Here are a small network's activations along a few directions, averaged over the inputs that share one value of a field.
Related values have similar rows: they may be neighbours, one step apart, or belong to one group.
Random noise pushes rows far along 4 fixed directions. That doesn't count. These rows show it; they differ only by the noise:
[-243  181  429  301  -99  132  -45 -171  138 -254  175   24   57 -267]
[ 403 -370   19 -238  444  191 -412  140  160   32 -133 -205  252  251]
[ 341 -160   50  191  176   50  -46  -34   69   20    2   27   54   73]
[-426  -44 -310 -273 -268  388 -159   71  128    6 -485 -278  133 -224]
[-114 -332  174 -307  587  164 -314  311  -46 -300 -333 -289  172 -146]
[ 287 -117  150 -184   40  346 -557 -107  430  106  127 -193  361  308]


Field TOKOZ:
rap: [-638  275  150   22 -188 -248 -187   75   -1 -279    4 -207   39 -263]
zur: [-194 -201  394 -474  219  427 -724   80  204 -255   -2 -326  427 -128]
tonit: [ 361 -193  -62 -323  247 -168   41  224  -95  206   13   81   52  415]
mif: [ -98  399  423  -10 -326  111  -61 -349  271  194  701  216   76  232]
faz: [  18  -12   25   58   24 -232 -292   45   11  -28   83  -77  147  218]
zifug: [ -44   90  487  238   22   32 -162 -239  289 -487  485   92 -186  -77]
rupam: [ -55  -51  533  -68  702 -493   43  193 -510 -202   20    0  -91  -43]
ked: [ 169 -113  381  201  328 -322 -185  152 -203 -263  200  -36   23  236]
mido: [  -9   46  271   64  183 -338  218    2 -382   78  193  116 -140  -13]
madek: [ 657 -108 -152 -162  299   99   74   67   94  162  164 -108  121  118]
kubil: [-307  384 -148 -181 -592  190  181 -206  387  363  259  202  -17  242]
kerov: [  91  162  105  -83  102  183  -59 -147  174 -180  215  171  -58  -75]
TOKOZ is arranged as 3 separate groups.
Which other values are in the same group as ked? Give them in the order they are listed.
> rap, faz
Which other values are in the same group as rupam? Give them in the order they are listed.
> tonit, mif, mido, kubil

Field FAK:
lev: [ 426   55 -337  215   67 -214  740  -11 -134  236  122  307 -280  -73]
feve: [ -38  112  -14  169 -495  264 -341 -199  313  117  -56 -111  183   47]
gaka: [ 707 -188  245  297  -71  253 -672 -270  530   39  437  -12  313  426]
fuzu: [ 194 -348 -530  -94   80  -33 -189  290 -104  139 -509 -259   67   76]
nizo: [-586  193  369    0 -330 -121 -279 -114   38 -105   22 -177   87 -216]
nimiv: [ -93  272  115    7 -207  462   39 -212  212  -38  205   56  102 -296]
riru: [ 615 -241 -186 -168  261  294   -9 -157  280   51   70   92 -130  306]
maf: [-276  434 -618  147 -839 -147  436 -251 -106  482  -74  338 -232   65]
zize: [ 742 -423 -137 -423  386  198 -144   19   56  569    8   83  215  587]
buduz: [-631   62 -389 -577 -294   48   34  287  -97   35 -333 -232   21  -40]
vusof: [  11   73  -57 -324   84 -114 -163  131   64   87   48  -88  153  390]
puzop: [  59 -275 -708   23 -160 -170  179  139 -246  214 -576 -229 -147   46]
FAK is arranged as 3 separate groups.
Which other values are in the same group as zize? Give them in the order they are listed.
> lev, nimiv, riru
Which other values are in the same group as buduz? Give them in the order they are listed.
> maf, vusof
